Each row below is a small network's average activation on inputs in which a field has the value named, seen along a few directions.
Related values have similar rows: they may be neighbours, one step apart, or belong to one group.
In the rows, 500 means zero.
Random noise pushes rows far along 9 fixed directions. That doesn't count. These rows show it; they differ only by the noise:
[435 738 345 379 590 622 581 369 405 386 378 466 538 324 619 414 113 553
 407]
[529 551 387 736 686 485 379 526 432 519 435 522 315 510 472 703 475 597
 499]
[400 580 314 306 634 465 642 464 452 561 485 661 429 556 561 390 269 482
 427]
[569 674 726 684 526 404 517 411 251 494 569 781 374 696 438 551 568 637
 236]
[473 635 368 552 903 409 513 635 230 819 602 687 458 570 556 588 593 644
 714]
[563 523 362 453 685 345 717 655 480 846 457 725 526 642 533 602 675 485
 600]
[516 522 414 458 418 576 551 329 591 349 513 479 511 323 628 350 542 545
 543]
[575 400 318 456 471 413 807 486 779 622 268 613 338 600 560 628 344 242
 384]
[458 478 178 441 615 559 543 393 621 547 529 547 314 411 618 535 541 479
 652]
[542 492 306 538 484 296 653 827 744 377  71 610 825 414 540 365 753 747
 458]
[598 408 300 361 426 515 681 512 742 578 438 407 718 284 660 385 742 464
 778]


NALUN, 13 values:
dusa: [394 467 316 629 752 394 633 756 704 440 259 673 425 569 522 614 370 461
 441]
mavog: [422 695 717 672 470 526 688 393 479 354 463 700 546 408 661 418 535 667
 468]
pade: [279 408 221 419 747 450 509 693 587 565 410 496 244 548 538 580 302 390
 564]
res: [440 366 553 265 335 520 644 446 640 361 506 563 513 485 574 175 546 452
 561]
buda: [351 555 536 526 643 616 475 334 419 527 756 469 445 272 874 278 621 539
 844]
mase: [420 449 542 401 280 420 691 430 673 422 565 721 344 778 412 440 446 313
 269]
tamed: [465 242 605 422 477 465 351 452 585 662 717 432 520 572 490 451 688 339
 702]
gomis: [462 547 550 323 346 528 672 303 590 472 458 667 473 566 635 505 391 309
 383]
vug: [507 500 438 865 702 551 587 386 614 356 339 616 147 326 785 608 497 569
 674]
bazuk: [493 393 549 478 396 413 674 448 638 335 404 601 440 538 594 263 271 412
 323]
muket: [485 716 466 326 394 688 497 469 444 415 449 507 677 317 475 530 837 689
 535]
toz: [596 538 625 577 324 646 259 385 452 400 632 304 337 524 260 851 451 368
 284]
kugov: [510 595 577 556 431 581 484 447 454 574 597 563 441 548 491 700 852 566
 391]
NALUN is arranged as a star with 3 arms.
Question: Name the neighbours of dusa, in listed order.
Answer: mase, toz
Question: Name the neighbours of gomis, in listed order.
Answer: tamed
Question: Name the neighbours of vug, in listed order.
Answer: res, bazuk
Question: Name the neighbours of kugov, in listed order.
Answer: pade, buda

NOTIN, 9 values:
doku: [255 488 298 376 531 611 725 221 850 307 363 774  53 601 728 473 175 249
 302]
puzeg: [792 619 923 693 271 571 751 164 475 474 413 516 528 303 763 529 555 460
 471]
bil: [574 583 667 883 752 507 389 568 273 403 659 415 467 402 509 531 406 615
 548]
vof: [549 643 495 394 389 470 671 415 460 500 497 709 509 678 321 524 303 529
 160]
tugi: [464 573 578 361 286 699 615 274 537 390 720 413 416 342 577 386 538 420
 625]
moki: [355 856 635 695 665 525 357 514 216 268 458 805 307 598 420 682 686 805
 255]
ket: [574 508 251 276 380 656 414 213 434 547 704 526 302 540 407 601 536 425
 444]
besa: [706 503 970 861 369 582 402 316 332 466 496 178 613 321 610 488 439 467
 489]
faz: [232 528 428 637 882 361 393 651 393 420 419 517 561 321 825 264 280 641
 751]
NOTIN is arranged as a ring.
Question: Name the neighbours of moki, in listed order.
Answer: doku, tugi
Question: Name the neighbours of besa, in listed order.
Answer: puzeg, faz
